A small network was trained on invented records. Each row is its activation on one of them, seen along a few directions.
Each row is followed by the record's values for the fields Rus, Zok, Bemo, Vosuk.
Not every record has every field; a missing one is left out.
The largest differences between rows may come from other fields.
Strong random noise was added to every row along 6 fixed directions; ignore it. To show where, here is one row again and again, with new noise each time:
286, -50, 134, -362, -423, -19, -276, -7, -464, -759, 10, -139, 54, -34, -810, 163, -97, -34, 713, 2, 112, 794, 394, -206, 132, -497
260, 316, -252, 59, 283, -123, 263, -301, -276, -358, -182, -125, 199, -49, 94, -44, -173, 33, -71, 155, -109, 17, 110, -79, 47, -103
178, 58, -94, 289, 11, -172, -123, 124, 75, 312, -112, 60, -252, -9, 89, 150, 157, -78, -301, 114, 72, -229, 0, 121, -223, 131
565, 234, -50, -453, 92, -371, -843, -842, -452, 93, 290, -306, 549, -158, 239, -231, -4, -193, 350, 84, 347, -32, -275, -94, -256, -69
69, -438, 478, 179, -438, -287, -207, 201, 124, -212, 111, 174, -385, 106, -658, 51, 540, 54, 226, 143, -93, 15, -393, -71, 296, -102
230, -56, 116, 76, -157, -190, -140, -30, -129, -258, -47, 21, -105, 30, -351, 74, 162, -3, 161, 113, 4, 103, -37, -33, 75, -135
181, -153, -498, 135, 99, 79, 397, -57, 161, -110, 133, 3, 188, -39, 627, 258, 5, -137, -93, -116, 457, 172, 219, -124, 72, 172
37, 126, 159, -281, -121, -149, -66, 2, -298, -317, 46, -208, -37, -137, -531, -147, -47, 65, 206, 191, -311, 276, -4, -253, 117, -307

-44, -31, 234, 139, 89, -241, 273, 142, 0, -448, -56, -50, -161, -32, -486, -215, 149, 197, -101, 320, -431, -182, -134, -83, 335, -85 | Rus=b2 Zok=n2 Bemo=s3 Vosuk=g2
45, -260, 96, 25, -98, -115, 405, 28, -42, -791, 144, -31, 44, -120, -230, 4, 65, 110, 176, 126, -86, 351, -48, -305, 573, -238 | Rus=b1 Zok=n2 Bemo=s2 Vosuk=g1
-122, -474, 176, -59, -201, 123, -99, 24, 332, 117, 224, 176, 33, 121, 88, -7, 285, -20, 199, -220, 263, -35, -235, 43, 148, 146 | Rus=b1 Zok=n1 Bemo=s1 Vosuk=g2
-383, -582, 129, -72, -353, 47, 324, 597, 494, -120, 449, -29, -258, -107, -241, 85, 302, 44, 96, 59, 82, 274, -4, -330, 393, 121 | Rus=b1 Zok=n1 Bemo=s3 Vosuk=g2
-158, 42, -146, -381, -36, -4, 154, 124, -95, 188, 343, -318, -10, -323, 295, -105, -158, -78, -100, 52, -47, 336, -64, -424, 67, -107 | Rus=b2 Zok=n1 Bemo=s3 Vosuk=g2
219, -21, -222, -51, 192, -41, -137, -501, 106, 205, 123, -61, 365, 35, 602, -78, 49, -113, -25, -23, 320, -245, -291, 63, -36, 234 | Rus=b2 Zok=n2 Bemo=s2 Vosuk=g3
255, 241, -316, -175, 90, 8, -542, -238, -172, 302, 27, -136, 291, -71, 306, 169, -219, -175, 110, -95, 428, 57, 360, 160, -503, 69 | Rus=b1 Zok=n2 Bemo=s2
-274, 224, 81, -18, 28, 62, 248, 410, -144, 193, -95, -136, -351, -255, -166, -61, -239, 27, -331, 79, -483, 99, 94, -134, -101, -150 | Rus=b1 Zok=n2 Bemo=s2 Vosuk=g3
-137, 156, 69, -429, -41, 30, 127, 106, -265, -551, 23, -303, 138, -210, -607, -193, -316, 149, 264, 219, -340, 394, 313, -259, 193, -305 | Rus=b2 Zok=n2 Bemo=s3 Vosuk=g2
23, -76, 0, -155, -209, -9, -379, 153, 47, 385, 179, -41, -61, -122, 60, 130, 31, -109, 35, -2, 239, 122, 88, -5, -230, 81 | Rus=b2 Zok=n2 Bemo=s3 Vosuk=g1
40, -389, -15, -40, -259, -39, -109, 235, 203, -116, 260, -19, -14, -171, -95, 197, 132, -34, 212, 26, 352, 279, 224, -146, 64, 66 | Rus=b1 Zok=n1 Bemo=s3 Vosuk=g1
-214, 151, -153, -126, 48, 167, 204, 71, 28, 250, 56, -100, -32, -68, 244, 12, -171, -34, -152, -31, -147, 91, 3, -135, -20, 39 | Rus=b2 Zok=n2 Bemo=s2 Vosuk=g2
-269, -116, 266, 49, 150, -93, 31, -335, 248, 522, 245, 171, 78, 89, 506, -370, 313, 50, -236, -97, -242, -576, -880, -22, 155, 222 | Rus=b1 Zok=n1 Bemo=s1
-170, -263, 125, -92, -141, -93, 2, 298, 189, 104, 245, -90, -208, -105, -209, -103, 219, 43, 4, 78, -145, -12, -165, -214, 97, 18 | Rus=b2 Zok=n2 Bemo=s2 Vosuk=g2
242, -121, -203, -53, -145, 157, -409, -53, 60, 191, 36, 80, 200, 17, 218, 327, -51, -198, 197, -227, 666, 163, 417, 250, -357, 169 | Rus=b1 Zok=n2 Bemo=s3 Vosuk=g2
292, -299, 215, -90, -312, -349, -736, -156, 10, 373, 444, -20, -103, -143, 218, 32, 395, -211, 84, -2, 396, -11, -513, -109, -47, -1 | Rus=b1 Zok=n2 Bemo=s2 Vosuk=g1
-92, -401, -21, -163, -124, 62, 87, -26, 250, -183, 403, 12, 209, 77, 116, -28, 186, 0, 329, -132, 291, 114, -67, -210, 256, 147 | Rus=b2 Zok=n1 Bemo=s2
368, 513, -113, -33, 584, -395, -522, -836, -240, 425, 5, -219, 456, -22, 553, -417, -41, -28, -205, 228, -15, -752, -470, 148, -365, 246 | Rus=b1 Zok=n2 Bemo=s2
137, -49, -19, -16, 38, 44, 129, -318, -114, -403, -8, 45, 265, 182, 19, -11, 1, 43, 334, -104, 132, 126, -50, -41, 187, -43 | Rus=b1 Zok=n1 Bemo=s2
-193, -158, -424, 288, 131, 427, 513, 226, 404, 252, -149, 220, 75, 129, 605, 366, -134, -57, -244, -304, 301, -25, 343, 246, -129, 329 | Rus=b1 Zok=n2 Bemo=s2 Vosuk=g2
211, 46, -400, -104, 13, -38, 318, -31, -217, -522, 114, -237, 150, -201, 195, 224, -206, -92, 104, 92, 235, 559, 351, -314, 227, -201 | Rus=b2 Zok=n2 Bemo=s3 Vosuk=g2
-244, 287, 120, -457, 154, -302, -56, -114, -143, 277, 369, -436, 28, -420, -3, -507, -56, 84, -236, 351, -573, -115, -440, -474, 81, -109 | Rus=b1 Zok=n1 Bemo=s3 Vosuk=g1
-466, 93, -388, -357, 134, 373, 397, 241, 237, 637, 283, -261, 19, -255, 725, -70, -309, -118, -379, -160, -38, 133, 40, -300, -104, 183 | Rus=b1 Zok=n1 Bemo=s1 Vosuk=g3
-144, -10, -4, -249, 197, -74, 47, -286, 82, 135, 336, -167, 305, -64, 275, -342, 47, 48, 40, 28, -91, -214, -346, -224, 75, 160 | Rus=b1 Zok=n1 Bemo=s2
198, 588, 355, 197, -78, -365, -692, 84, -457, 603, -510, -39, -548, -88, -574, -56, -35, -20, -425, 328, -580, -325, -245, 295, -588, -270 | Rus=b1 Zok=n2 Bemo=s3 Vosuk=g1
-141, 176, -31, -197, 164, -152, 249, -41, -100, -100, 193, -216, 61, -199, 19, -225, -45, 74, -147, 207, -346, -9, -138, -272, 194, -81 | Rus=b2 Zok=n2 Bemo=s3 Vosuk=g2
148, -41, -111, -135, 113, 172, 217, -416, -122, -373, 26, 55, 367, 102, 343, -80, -114, -25, 247, -233, 177, 182, -71, -62, 252, -99 | Rus=b2 Zok=n2 Bemo=s1 Vosuk=g2
44, -41, -217, -451, 97, -52, 32, -480, -123, 118, 539, -266, 450, -182, 695, -192, -20, -175, 120, -128, 213, 183, -364, -392, 141, 10 | Rus=b2 Zok=n1 Bemo=s3 Vosuk=g2
315, 125, -220, 424, 179, -126, 201, -275, -104, -55, -151, 166, 21, 8, 517, 199, 43, -112, -276, -9, 198, -96, -94, 49, 14, 57 | Rus=b1 Zok=n1 Bemo=s2 Vosuk=g2
135, -23, 183, 259, 16, -267, -354, -200, 5, 171, -57, 93, -86, 101, -50, -43, 236, -2, -54, 83, -68, -386, -391, 139, -94, 59 | Rus=b1 Zok=n2 Bemo=s2
-245, -87, -10, -294, 86, 245, 299, -142, 37, -94, 140, -77, 324, -38, 171, -167, -176, 56, 149, -171, -112, 122, -84, -120, 155, 1 | Rus=b1 Zok=n2 Bemo=s1 Vosuk=g2
76, 56, 186, 305, 3, -257, -162, 143, 31, 170, -111, 20, -393, -73, -187, -24, 159, 15, -254, 232, -139, -304, -199, 24, -59, 69 | Rus=b1 Zok=n1 Bemo=s2 Vosuk=g2
13, -346, 60, -66, -441, 118, -531, 268, 219, 399, 177, 192, -120, -59, 23, 360, 147, -161, 206, -231, 521, 264, 245, 144, -240, 60 | Rus=b1 Zok=n2 Bemo=s2 Vosuk=g1
-139, 72, -178, -340, 218, 63, 142, -160, 45, -47, 258, -213, 375, -57, 203, -274, -145, 52, 89, 4, 0, -60, 69, -197, 27, 130 | Rus=b2 Zok=n1 Bemo=s2
-9, 310, 67, -452, 124, 114, 124, -532, -536, -659, -41, -157, 486, 56, -284, -261, -342, 126, 557, -75, -308, 433, 16, -220, 249, -425 | Rus=b1 Zok=n2 Bemo=s2
329, -24, 104, 231, -81, -14, -230, -411, -165, -305, -257, 305, 112, 390, -80, 150, 140, -26, 314, -143, 255, -1, -108, 276, 82, -89 | Rus=b1 Zok=n1 Bemo=s2
-361, -2, -162, -295, -126, 112, 79, 552, 209, 248, 229, -269, -206, -269, -139, 19, -146, 18, -110, 123, -139, 232, 326, -318, -88, 31 | Rus=b2 Zok=n1 Bemo=s2 Vosuk=g1
-198, -135, 280, 78, -232, 132, -272, 498, 218, 381, -55, 200, -380, 122, -309, 57, 105, 24, -79, -100, -33, -173, 118, 244, -223, 116 | Rus=b2 Zok=n2 Bemo=s1
-81, -304, 200, 237, -299, -17, 166, 148, 81, -139, 34, 263, -305, 123, -164, 243, 325, -42, 105, -124, 13, 220, -206, -41, 321, -129 | Rus=b1 Zok=n1 Bemo=s3 Vosuk=g3
-7, 22, 291, -138, -66, -243, -569, -322, 11, 484, 204, -61, 24, -1, 10, -189, 243, -59, 30, 110, -77, -329, -635, 38, -92, 99 | Rus=b1 Zok=n2 Bemo=s3 Vosuk=g3
-554, -28, 11, -310, 70, 50, 407, 192, 221, 213, 338, -183, -42, -179, 135, -337, 15, 120, -208, 44, -447, -5, -283, -386, 256, -36 | Rus=b1 Zok=n1 Bemo=s2
-192, 104, 198, -92, -36, 11, 255, 304, -108, -122, -113, -95, -210, -102, -437, -157, -104, 137, -96, 145, -416, 108, 55, -91, 66, -168 | Rus=b1 Zok=n1 Bemo=s3 Vosuk=g2
298, 41, -167, 378, 38, -40, 30, 115, -18, -105, -316, 102, -190, 114, -65, 257, 31, -32, -70, 24, 222, -29, 275, 187, -171, 45 | Rus=b1 Zok=n1 Bemo=s2 Vosuk=g2
-90, 207, -93, -436, 112, 38, 235, -5, -261, -514, 143, -400, 226, -302, -226, -237, -377, 67, 130, 177, -242, 349, 289, -373, 190, -223 | Rus=b2 Zok=n2 Bemo=s2 Vosuk=g2

Here are new rows. What are their fields?
79, -212, 394, 204, -223, -71, -271, 30, 67, -273, -206, 275, -108, 361, -652, 18, 273, 121, 308, 6, -16, -194, -67, 314, 68, -8 | Rus=b2 Zok=n1 Bemo=s2
29, -139, 230, 790, -137, -32, 322, 361, 160, -376, -575, 492, -538, 470, -565, 313, 280, 182, -112, 66, -240, -231, 23, 377, 204, -24 | Rus=b2 Zok=n2 Bemo=s2
294, 180, -243, -227, 79, -90, -544, -423, -96, 285, 111, -214, 303, -54, 335, 21, -69, -217, 65, 21, 403, -70, -12, 81, -291, 111 | Rus=b1 Zok=n1 Bemo=s2 Vosuk=g3
-196, -392, -198, -341, -161, 82, 137, 91, 324, 109, 600, -190, 210, -208, 451, 33, 91, -123, 89, -74, 400, 310, -66, -361, 211, 162 | Rus=b1 Zok=n1 Bemo=s3 Vosuk=g2
318, 383, -233, 411, 151, 59, 29, 3, -275, -108, -603, 114, -172, 189, -24, 317, -241, -26, -134, -24, 87, 7, 434, 330, -296, -87 | Rus=b1 Zok=n1 Bemo=s2
-457, -169, -96, -304, 137, 419, 665, 5, 256, 94, 239, -39, 271, -28, 515, -264, -177, 71, -76, -268, -161, 57, -198, -245, 267, 139 | Rus=b2 Zok=n1 Bemo=s1 Vosuk=g2
14, 62, 346, -285, -68, -379, -778, -55, -41, 657, 266, -171, -148, -199, -157, -335, 268, -58, -100, 166, -136, -339, -406, 18, -288, -20 | Rus=b1 Zok=n1 Bemo=s3 Vosuk=g2
18, 65, -97, 52, -88, 321, -358, 120, 13, 387, -218, 220, 8, 148, 97, 293, -165, -136, 61, -353, 341, 46, 492, 418, -500, 84 | Rus=b1 Zok=n2 Bemo=s1
-391, -472, 328, -232, -85, -97, 287, -130, 340, -204, 512, -1, 194, 34, -51, -386, 373, 188, 213, 38, -249, -122, -696, -338, 601, 68 | Rus=b1 Zok=n1 Bemo=s2
-289, -265, -53, 93, -95, 233, 696, 287, 226, -416, 24, 112, -93, 151, -86, 79, 39, 128, 78, -109, -119, 247, 92, -186, 417, -28 | Rus=b2 Zok=n1 Bemo=s2
-202, 19, -250, -441, -16, 533, 92, -1, -89, -64, 107, -5, 407, -16, 243, 89, -430, -75, 315, -429, 260, 494, 576, -32, -122, -60 | Rus=b1 Zok=n2 Bemo=s1
312, -137, -287, 322, 148, -139, -24, -284, 169, -197, -60, 109, 253, 73, 335, 238, 149, -18, 57, 26, 437, -138, 143, 163, 21, 174 | Rus=b1 Zok=n2 Bemo=s3 Vosuk=g1
340, 626, -509, 0, 380, 296, -77, -188, -421, -148, -540, -87, 342, 64, 171, 170, -684, -78, -21, -150, 230, 69, 943, 375, -575, -31 | Rus=b2 Zok=n2 Bemo=s1
319, -114, -369, 115, -162, 164, -73, 69, -64, 49, 38, 63, -2, -45, 474, 491, -107, -317, 14, -282, 661, 406, 443, 54, -201, 30 | Rus=b2 Zok=n2 Bemo=s2 Vosuk=g2
37, 67, 340, 326, -50, -12, -184, 181, -26, 9, -422, 256, -316, 248, -485, 51, 76, 133, -35, 25, -194, -269, 22, 406, -128, -29 | Rus=b1 Zok=n2 Bemo=s1
192, -162, -188, -103, -112, -48, 121, 94, -116, -439, 275, -181, 31, -252, 75, 153, -56, -119, 148, 9, 266, 478, 254, -363, 212, -143 | Rus=b2 Zok=n2 Bemo=s2 Vosuk=g2
-159, -448, -536, -231, 92, 54, 388, 155, 589, 197, 782, -245, 313, -351, 945, 36, 106, -124, -146, -3, 598, 116, 112, -490, 204, 477 | Rus=b2 Zok=n1 Bemo=s3 Vosuk=g1
62, 118, 5, 15, 413, -388, -69, -557, 102, 265, 193, -207, 230, -131, 402, -471, 199, 97, -264, 321, -304, -647, -771, -190, 92, 221 | Rus=b1 Zok=n2 Bemo=s2 Vosuk=g1
156, 235, 85, 108, 120, -106, -215, -34, -216, -114, -260, 53, -39, -9, -247, -26, -96, 35, -59, 98, -90, -125, 203, 203, -148, -106 | Rus=b1 Zok=n1 Bemo=s2 Vosuk=g2
-169, -56, -118, 189, 24, 157, 604, 315, 103, -461, -146, 79, -119, 136, -217, 117, -59, 145, 20, 3, -149, 154, 313, -90, 250, -23 | Rus=b2 Zok=n1 Bemo=s2
3, -170, 192, 20, 30, 42, 224, -313, 3, -182, -27, 164, 126, 133, 167, -203, 136, 69, 81, -171, -101, -75, -488, -14, 339, -106 | Rus=b1 Zok=n1 Bemo=s1 Vosuk=g2
32, -256, 281, -93, -345, -101, -107, 275, -45, -247, 195, -55, -275, -114, -419, 48, 163, -31, 198, 59, 57, 340, -38, -223, 206, -174 | Rus=b1 Zok=n1 Bemo=s2 Vosuk=g2
